[[-0.144, 0.182, 0.179, -0.131, -0.145], [0.103, 0.120, 0.122, 0.068, 0.096], [-0.096, 0.175, 0.177, -0.024, -0.099]] out 0.122, 0.182
[168.24, -107.16, -43.12, 27.83, 114.90, -129.90, 90.35] out 27.83, 168.24
[159.3, 60.5, -104.5, 8.6, 118.6, -4.8, 38.9] out 8.6, 159.3
[[4.200, -1.921, -0.370, -13.212, -10.752], [4.220, 1.460, 10.804, 3.834, 2.151], [-15.340, 16.205, 15.913, -5.508, -8.223]] out 10.804, 16.205
[36.0, 44.7, 116.5, -108.7, -141.8] out 116.5, 116.5
[0.47, -0.10, -0.97, -1.92, 1.67, 0.13, 1.19] out -1.92, 1.67
---
[[5.863, 5.863, -9.315, 11.687],
 [10.621, 10.649, -9.469, -12.973]] Answer: 10.649

[[-174.17, 84.69, 81.32, -10.60, -190.90],
 [57.57, -226.69, 74.16, -67.21, 226.29],
 [-11.20, 173.66, 39.79, -10.40, -187.72]] Answer: -226.69

[[6.07, 15.50, -15.46, -13.84, 4.94, -22.01],
 [-16.08, -2.38, 7.27, -0.54, -19.31, -11.35],
 [-4.00, -14.99, -7.06, -10.09, -1.55, -15.10]] Answer: -2.38

[[196.9, 10.2, 120.0, 11.4, 175.0, -149.7, 26.9],
 [-154.9, -23.9, -23.8, 61.5, 93.4, 113.3, -153.1],
 [41.9, 93.9, 124.9, 160.1, -62.6, 171.9, 102.9]] Answer: -23.9

[[-22.71, 4.35, -5.90, 9.21, -3.80, -7.58, 0.23],
 [-8.97, -5.67, -18.70, -1.15, 14.59, -2.37, -4.88]] Answer: -5.67

[[6.759, 4.403, 16.854, -6.993, -19.806, -8.250, -21.624],
 [-17.637, 0.868, -10.140, -3.797, 10.995, 4.200, 21.944]] Answer: 0.868

[[-0.182, 0.895, 1.731, -1.732],
 [-0.167, 0.895, 1.578, -1.890]] Answer: 0.895

[[-18.0, 19.4, -24.8, 211.2, -80.5, -18.6],
 [-26.6, -72.9, -119.4, 139.5, -4.6, 54.6],
 [-25.2, 31.7, 83.2, 56.9, -149.1, -36.9]] Answer: -72.9

[[-146.793, -146.765, -151.539, -144.539],
 [-141.269, -144.675, -159.965, -125.477],
 [-170.307, -154.010, -132.653, 137.997]] Answer: -144.675
---
[[  8.4 -68.5 -13.6  12.9]
 [ 12.0   0.7 -32.5  13.9]
 [ 47.1  40.7 -30.9  -3.9]] >> 40.7

[[ 48.2 -19.9  48.7  44.1  73.2  30.8  50.4]
 [ -9.7  24.5  -9.7  11.3  19.9  -5.6  14.3]
 [-38.4  46.8 -43.1  39.3  67.3 -25.8  46.0]] >> 46.8

[[-15.0  59.0 -49.8  64.6  57.0]
 [ 49.9 -37.8 -49.0 -29.9  48.0]
 [  8.1   8.6 -24.1   9.8  26.9]] >> 8.6

[[ 19.2  42.1 -21.0 -14.6 -23.3 -32.0]
 [-45.3 -16.4 -13.8  35.2 -18.5  69.2]
 [-45.9 -15.3  -7.5  41.3  -1.4  60.7]] >> -15.3

[[-34.3  74.4  21.8  70.4]
 [ 76.5 -27.8 -59.0  12.1]
 [-35.7  70.3  24.0  63.1]] >> 70.3

[[ 14.2  45.5   4.9 -50.9  27.4]
 [ 25.4 -36.8  17.2  61.4  -6.4]
 [-38.9  12.6 -35.6 -17.9 -30.9]] >> 12.6

[[-40.4  30.8 -18.7  81.0  13.4   8.2]
 [ 59.4  23.1  16.5  57.1 -34.9  31.3]
 [ 55.6  24.6 -12.0  19.5 -51.4  54.4]] >> 24.6
